Each row below is a small network's average activation on inputs in which a field has the value named, seen along a few directions.
Related values have similar rows: they may be neighbours, one step apart, or belong to one group.
In the rows, 500 means zero.
Strong random noise was added to every row along 3 fixed directions; ignore it. To show where, here is one row again and again, with new noise each time:
[279 721 624 702 467 564 466 613 433 240 472 592 460 514]
[539 658 724 622 541 369 442 569 505 358 494 625 489 551]
[250 489 426 464 366 561 540 562 279 432 646 419 462 506]
[358 309 319 405 388 545 473 563 369 530 480 326 436 446]
[373 428 436 455 412 503 490 559 365 477 546 414 458 490]


Suma, 11 values:
z3: [848 556 743 590 711 217 323 487 651 585 505 776 582 438]
z8: [480 433 523 478 484 386 524 528 379 518 616 440 518 568]
z4: [568 661 699 553 573 422 529 489 576 396 374 476 442 588]
z1: [780 555 696 412 638 422 566 339 507 558 728 772 645 495]
z2: [439 505 502 573 533 458 500 567 561 414 407 353 396 541]
z7: [695  98 246 129 452 449 545 430 532 840 691 401 596 334]
z9: [533 542 594 694 607 407 322 604 566 415 341 597 529 468]
z6: [564 662 543 442 434 571 615 311 492 656 656 620 512 617]
z10: [605 334 336 361 525 566 616 527 615 617 334 352 433 533]
z11: [488 713 517 671 576 675 461 383 623 324 434 631 578 442]
z5: [368 595 438 376 328 589 739 375 392 669 787 433 577 680]
The values of Suma form a ring.
A walk along Suma starts at z3 and steps to its neighbour z7. Put z1, z2, z6, z5 in the order it reaches them. -> z1, z6, z5, z2
Fewest steps between z4 and z11? -> 4

Fak, 11 values:
y3: [633 389 443 570 566 397 448 613 653 503 219 401 399 451]
y2: [137 710 394 698 413 776 505 560 559 272 222 408 396 462]
y1: [392 582 502 500 455 674 589 446 462 514 656 484 480 583]
y5: [351 440 365 582 519 722 400 558 524 448 397 534 502 373]
y11: [271 512 315 430 360 746 595 421 317 479 719 494 561 451]
y6: [734 386 523 308 467 353 574 413 613 703 489 403 576 596]
y7: [482 529 619 539 532 342 532 570 387 449 608 536 504 529]
y9: [480 377 366 501 443 516 410 508 402 545 474 485 518 379]
y10: [549 553 677 417 548 327 564 486 424 554 702 476 464 663]
y8: [716 386 485 311 541 454 510 364 523 633 547 506 551 536]
y4: [521 491 563 513 514 349 451 555 455 464 586 601 526 438]
The values of Fak form a ring.
Fewest steps between y2 and y5? -> 5
A walk along Fak starts at y11 and steps to its neighbour y8. Put y3, y1, y6, y7 in the order it reaches them. -> y1, y6, y3, y7
